A small network was shown many inputs. Here are its activations along a few directions, one row for each input.
Each table varies a few parts of the input and shows all the possible inputs, shuffled.
Descriptions start from the smaller parts, as in this example, which fits no table here: ring(5) and (point or ring(9) or (values(3) and line(6))).
Shared parts are said once, and a part with two or three values counts as separate values.
(in the rows, 128 means zero)

Other details of the inputs shift rows strongly along three fixed directions, in all tables alike. That doesn't count.

A family of inputs:
R1: [ 75 157 115 146 133 114 121 198 115 128 132 113 164 111]
R2: [145 150 171 145 111 124 135 120 143 146  36 165 106 136]
R3: [144 127 169 151  94 122 122 119 153 136  41 164 102 124]
R4: [113 120 132 113 103 116 123  86 117 139 211 160 125 127]
R5: [119 123 133 104 126 101 113 109 116 124 218 172 113 120]
R6: [148 140 163 156  99 126 129 116 152 144  42 166 105 133]
R7: [128  53 165 137 190 147 154 128 138 147 169  21 112 121]
R8: [156  65 158 126 201 152 121 130 136 116 166  20 100 138]
R9: [108 157  89 146 139 138 152 159 120 114 129 123 144  94]
R10: [138 139 122 101 106 118  90  88 115 106 204 169 115 140]
R11: [ 97 139 103 125 108 145 116 134 110  96 105 100 139  94]
R12: [124 156  83 145 123 152 121 141 125  94 115 112 138 107]
R13: [112 146  83 157 127 141 146 155 129 114 132 124 142  91]
R14: [117 128  80 117 127 135 126 154 118  96 108 118 150 102]
R15: [138  70 149 152 184 159 163 118 143 157 171  29 119 135]
R16: [141 125 106  88 109 115 106  93 116 119 199 174 133 149]
R17: [183 124 172 108 110  90 117  83 148 162 133 231  95 180]
R18: [108 134  88 152 122 136 139 158 132 106 133 123 140  82]
R19: [192  61 215 131 192 132 164 106 164 191  82  71  92 187]
R20: [115 141  75 128 109 151 143 128 121 121 104 108 162 118]
R21: [102 127  88 113 111 138 132 136 112 109 101 107 156 103]
R22: [109 156 162  88 124  95  67 120 100 130 213 155 131 185]
R23: [164 141 150 136 128 111 147 140 150 146  38 182 115 144]
R24: [149 116 153 139  96 115 138 123 154 149  36 170 120 131]
R25: [ 94 153  96 143 123 144 158 141 115 126 121 114 151  96]
R26: [117 139 145  76 127  90  86 127 100 144 206 155 148 197]
R27: [121 168  90 134 134 149 127 145 116  95 112 111 140 110]
Description of these inputs: values(3) and (point or (values(2) and line(4))).
Question: The inputs of R6 and R20 match in every part but the values(3) part. If R2 is changed in the same way as R6 into R20, which row does it become?
Answer: R19
Question: List by row number the other rows that have the values(3) part in common with R9.
Answer: R1, R4, R5, R7, R13, R15, R18, R25
Question: Which other rows does R20 become when the values(2) part takes its other values? List them by row number.
Answer: R17

A family of inputs:
R28: [102 141  99 107 104 128 108 111 105 106 183 139 138 112]
R29: [136 124 117 137 137 149 133 131 131 118  99  93 130 123]
R30: [125 115 123 140 137 139 129 142 134 115 111  97 125 107]
R31: [108 152 124 130 143 132 114 181 121 116  93  88 155 138]
R32: [104 143 114 130 145 124 132 183 118 129  97  99 161 135]
R33: [117 139  88 104 110 134 127 104 109 120 176 139 149 126]
R34: [158 134 145 139 105 110 140 124 152 144  59 198 111 132]
R35: [141 124 116 137 140 149 132 132 132 116 101  97 128 124]
R36: [138 116 110 135 138 144 148 134 136 128 105 103 136 121]
R37: [109 170 133 121  65  95 120  99 118 138 138 241 125 118]
R38: [129 134 165 144  91 105 123 129 144 137  57 189 106 115]
R39: [130 146  92 106 120 138 113 105 109 102 174 138 136 132]
R40: [ 81 165 103 104 110 107  84 158  94 101 191 143 159 133]
R41: [135 122 118 147 147 139 148 143 139 123 122 110 124 111]
R42: [151  91 179 126 154 121 137  95 139 162 178 120  99 152]
R43: [161  86 176 117 157 119 117  99 140 142 173 119  92 153]
R44: [159  85 168 111 149 124 137  85 138 163 165 117 109 166]
R45: [153  84 171 110 147 124 138  83 136 165 164 115 110 166]
R46: [ 95 147 122 149 148 121 127 190 123 132 115 103 151 123]
R47: [113 150  94 103 106 138 111 100 103 110 171 132 143 129]
R48: [130 123 119 148 143 139 148 142 137 126 120 107 126 109]
R49: [124 123 121 149 139 140 149 141 136 129 118 104 129 107]
R50: [150 134 156 143 108 104 121 132 150 128  67 195  99 119]
R51: [124 125 120 136 129 149 135 129 128 122  94  87 133 122]
Question: The inputs of R28 and R42 match in every part but one. If R30 is changed in the same way as R28 into R42, which row does it become?
Answer: R49
Question: What do these inputs look like to the network?
Answer: values(4) and (point or line(5))
Question: List by row number the other rows that have the values(4) part in common with R33.
Answer: R32, R34, R36, R44, R45
Question: List by row number the other rows that have the values(4) part in common with R51.
Answer: R29, R31, R35, R39, R47

A family of inputs:
R52: [113 144 161 111 103  89  97 114 117 137 187 196 115 141]
R53: [115 136 110  89 139 128  97 115  98 111 219 110 142 151]
R54: [142 111 182 161 150 112 128 164 156 143  78 127 100 129]
R55: [152  96 163 162 136 127 157 127 161 149  77 134  96 108]
R56: [118 173  77 123  91 133 118 141 117  99  76 161 153 114]
R57: [132  96  90 144 171 182 159 139 132 113 118  12 144 108]
R58: [143 145 135  88  98 107 100  83 115 131 162 192 122 165]
R59: [117 154  88 146  95 131 142 133 131 107 104 174 133  81]
R60: [123 129  99  83 127 139 106  91  98 115 211 106 146 155]
R61: [120  97 133 104 178 146 114 128 110 123 209  33 138 154]
R62: [ 95 175  97 131  95 122 111 164 114 101  80 155 153 107]
R63: [148 123 161 128 116 119 124 120 141 146  65 148 116 150]
R64: [142 108 160 154 118 119 151 117 154 149  89 159 100 107]
R65: [100 152  32 130 123 175 143 141 107  81 133  72 172  84]
R66: [160 105 176 144 165 123 127 155 152 141  71 103 106 151]
R67: [117 152 103  97  84 123 117  76 104 125 180 181 136 130]
R68: [ 76 181  84 141 104 114 166 180 113 155  90 160 189 118]
R69: [166  80 176 128 153 121 141  85 148 156 176 134  86 144]
R70: [139  91 117 143 166 169 157 128 137 128 111  34 131 119]
R71: [144 104 198 125 145  96 109 118 139 155 169 151  93 159]
R72: [126 137 145 155 130 114 123 168 143 124  84 147 118 113]
Question: What do these inputs look like to the network?
Answer: point or (line(4) and line(5))
